These are the activations of a small neural network, seen along a few directions. Each row is one input.
In each table, some parts of the input vary, and every possible input appears once, in random order.
Descriptions start from the smaller parts, as in this example, which fits no table here: one of 8 places around a ring, together with either a single point or one of 11 places around a ring or (one of 3 separate values, together with one of 4 places along a line).
Shared parts are said once, and a part with two or three values counts as separate values.

Other details of the inputs shift rows strongly along two fixed directions, in all tables alike. That doesn't count.
To show where, the next rows are all for the same input, with only those details redrawn:
[ -8  18   7 -34 -56   0  11 -46  -4 -40 -17]
[ -1 -12  13  47 -37 -20  54  74 -31   5 -10]
[ 30  -8 -75  -1  56   2 -29 -44  57  24  15]
[  3  17 -21 -45 -24   7 -14 -78  22 -31  -7]
[  0 -13   5  44 -29 -20  47  65 -22   8  -7]
[ 22 -14 -53  26  35  -7  -1   7  31  27  11]

A family of inputs:
r1: [ 14  11  -9  30  43   4 -45   9  38  55  21]
r2: [-24  -6  57  37  23  -5  15  73 -36   4  -9]
r3: [-28  -1  53  53 -22 -14   2  74 -11  25 -13]
r4: [ 13 -10  27 -62 -79  14  20 -73  -4 -12  20]
r5: [  0  43  32 -58  11  26 -51 -55   4 -13  10]
r6: [-37  12   2 -26 -65  33 -17 -30  -6 -37 -27]
r7: [  7 -10  37  26   9 -30  45  72 -51  -4   0]
r8: [ 50 -39 -28 -23  50   9   8 -11   1  53  51]
r9: [-41  26  97 -20 -52   4   7  34 -52 -36 -23]
r10: [ 14 -15   0  48  12 -31  23  45   4  17   4]
r11: [-20  19   4 -56 -33  16   3 -30 -38 -47 -12]
r12: [-34  19  11 -63 -38  39 -20 -36 -33 -53 -24]
r13: [  5  15 -24 -39 -21   6 -13 -69  23 -26  -7]
r14: [  8 -14 -66  25  32   7 -13   9  32  29  11]
r15: [ -2  -5 -28  23  74   6 -61 -36  63  34   6]
r16: [ 14 -14  -9  21  31 -13  34  63 -37  14   5]
r17: [ 11 -13  -9  15  91  -7 -20   5  14  15  13]
r18: [ 11 -10 -37  21  76  -7 -46 -41  60  24  11]
Describe the family of inputs behind these rows. -> one of 2 separate values, together with either a single point or one of 8 places along a line
Changing only the choice among 2 separate values turns r14 into r11. The same change can be made to r15. Which row results? -> r2
Which other rows does r8 become when the choice among 2 separate values takes its other values? List them by row number. -> r4

A family of inputs:
r19: [ -8  10  -9   8   9   6 -16   0   8  -2  -4]
r20: [  1   4   6   5   6  -3 -15  -9  13  12   0]
r21: [ 16 -16 -14  11  15   4  13  36  -9  31  19]
r22: [-24   7  27  -5 -71  -4  32  12 -38 -35 -20]
r23: [  8 -16 -27  23  17  -6  12  35  -4  14   0]
r24: [ -4   5  -8   0  20   8 -17   0   7  -5  -6]
r25: [ 15 -14 -16  19  24 -11  18  32  -6  16   9]
r26: [ 11 -14 -22  18  23  -9  16  35  -6  15   3]
r27: [ -6  14  -4 -33  20  13 -29 -45  12 -20  -6]
r28: [ -5   5   3   7  -1  -2 -13  -1  19   7  -2]
r29: [ 21 -17  -9  25  14 -11  16  28   3  22  15]
r30: [  5 -17 -25  34   6  -6  14  29   6  20   3]
r31: [  0   8  -3 -44  18  25 -40 -53  14  -1  10]
r32: [ -1  12   5 -34  20   6 -29 -55  15 -11   4]
r33: [  1  10   9 -29   6   3 -31 -49  17 -11   4]
r34: [ -5   9  35 -19 -47  -6  31  -5 -31 -26  -6]
r35: [ -8   9  -4  10   2   2 -14  -1  12   3  -5]
r36: [ -5  -8  11  14 -38  -6  28  19  -6  -3  -5]
r37: [-10   5  43  -5 -73  -6  37   3 -31 -25 -15]
r38: [ -1   2   0  -5  31   2 -15 -10   5  -1   3]
Describe the family of inputs behind these rows. -> one of 2 separate values, together with either a single point or one of 9 places around a ring
Changing only the choice among 2 separate values turns r23 into r24. The same change can be made to r22. Which row results? -> r19
Which other rows does r38 become when the choice among 2 separate values takes its other values? List them by row number. -> r25
